These are the activations of a small neural network, seen along a few directions. Each row is one input.
Each table varies a few parts of the input and shows all the possible inputs, shuffled.
A made-up example of a description, with smaller parts first: one of 4 places along a line, together with either a single point or one of 9 places around a ring or (one of 3 separate values, together with one of 8 places around a ring).
Shared parts are said once, and a part with two or three values counts as separate values.
In the rows, zero is written as 128.

Other details of the inputs vary at random and push rows far along three fixed directions, the same in every table; ignore that.

Table:
row 1: [166 143 115 152 108 155 151  83  99 150 153  98 134]
row 2: [190 145 108 156 101 159 142  90  80 143 157 127 133]
row 3: [136  86 137 124 134 129 150 140 185 116 111 187 127]
row 4: [152 113 127 153 136 126 140  86 157 161 131  92 125]
row 5: [ 79 140 138 112 134 119 118 132 156 119 118  96 153]
row 6: [155 105 132 150 136 114 143 105 162 141 125 126 124]
row 7: [127 100 136 124 152 111 116 160 147 116 119 154 111]
row 8: [156 131 126 146 115 139 150  78 162 152 131 115 148]
row 9: [ 65 131 141  88 140 100 100 190 152  90 106 151 131]
row 10: [ 95 120 134 101 132 124 119 168 149 100 111 152 134]
row 11: [162 110 127 142 112 146 151  89 159 142 128 133 143]
row 12: [152 163 109 130 124 116 100 172  50 107 151 167  97]
row 13: [161 130 119 154 107 152 155  72 125 156 147  97 135]
row 14: [170  95 126 135 118 119 137 138 103 138 131 206 116]
row 15: [148 119 119 117 123 123 117 179  98 100 132 197 104]
row 16: [146 142 112 123 125 121 100 184  45  96 143 166  92]
row 17: [174 160 101 156 111 146 121 112  33 135 165 100 113]
row 18: [112 120 135 127 136 135 133 112 143 140 122  83 126]
row 19: [173 104 123 139 130 118 133 153 126 115 138 200 111]
row 20: [ 67 160 128  88 126 119  94 187  95  89 120 125 129]
row 21: [ 57 147 131  82 144 117  91 205  98  89 112 124 111]
row 22: [163 139 121 156 115 151 151  68 125 162 145  99 135]
row 23: [ 95 109 137 105 144 116 109 171 144 107 108 137 112]
row 24: [142 103 133 137 152 124 131 132 144 134 119 143 104]
row 25: [176 167 104 160 114 139 117 109  35 138 173  99 117]
row 26: [ 83 147 136 117 129 132 118  99 150 147 124  36 153]
row 27: [168  82 128 139 135 112 126 145 100 143 127 192  98]
row 28: [147 136 124 126 121 135 124 143 116 113 136 163 131]
row 29: [ 73 112 152 113 138 113 133 109 211 132 102  73 159]
row 30: [ 70 108 149 114 135 122 143 106 204 131  99  72 150]
row 31: [139  72 139 135 143 116 150 132 195 121 109 168 126]
row 32: [175 111 121 139 128 113 134 150 126 120 136 200 106]
row 33: [139  74 140 136 138 116 153 127 192 124 111 166 117]
row 34: [166  97 128 145 149 115 133 153 120 117 129 192  91]
row 35: [155 103 134 150 132 138 163  81 181 152 123 129 136]
row 36: [ 57 145 140  95 144 106 109 162 165 105 104 113 149]
row 37: [160 127 117 149 122 134 136 121  97 127 145 140 113]
row 38: [ 98 196 120 117 110 161 120  98  89 140 140  64 157]
row 39: [ 81 152 134 119 138 129 122 101 153 150 122  38 154]
row 40: [ 99 194 117 121 113 143 117 107  91 140 147  57 159]
row 41: [175 171 104 158 114 144 121 104  32 144 166 102 103]
row 42: [153 108 133 148 134 128 148  97 159 144 125 133 124]
row 43: [158 109 133 147 122 144 161  76 183 153 121 133 139]
row 44: [160  75 133 158 140 136 158  78 189 159 119 103 129]
row 45: [ 63 143 141  89 127 118 109 158 161 105 108 114 153]
row 46: [163 170 109 127 105 139 103 156  44 109 160 168 114]
row 47: [ 53 129 141  94 141 115 116 165 155  99 100 106 134]
row 48: [170  94 128 142 149 118 125 153 118 126 129 187  82]
row 49: [ 98 185 122 114  92 153 118  87  71 157 138  69 170]
row 50: [128  87 142 122 159  93 129 175 172 104 109 188 111]
row 51: [152  80 139 153 123 125 162  65 176 173 117 126 149]
row 52: [ 79 175 123  91 110 141 103 166  87  99 129 124 135]
row 53: [ 84 166 127 113 112 130 111 112  70 147 132  67 151]
row 54: [ 65 169 131  92 140 120  96 184  95  95 119 128 126]
row 55: [111 143 134 119 126 131 135 115 167 130 118 114 156]
Each input here is: one of 5 places along a line, together with either a single point or (one of 2 separate values, together with one of 5 places around a ring).
Changing only the place on the line of 5 turns row 27 into row 14. The same change can be made to row 21. Which row results? -> row 1
Changing only the place on the line of 5 turns row 20 into row 16. The same change can be made to row 36. Which row results? -> row 50
List by row number the other rows that have the place on the line of 5 in common with row 38. -> row 2, row 3, row 8, row 11, row 28, row 43, row 46, row 49, row 52, row 55
Start at row 7 and move only the place on the line of 5, one step at a time. The first step leads to row 25. Which rows follow, in order? -> row 5, row 19, row 28
Change only the choice among 2 separate values in row 7. List by row number the other rows that result. -> row 26
Change only the choice among 2 separate values in row 30. List by row number the other rows that result. -> row 47
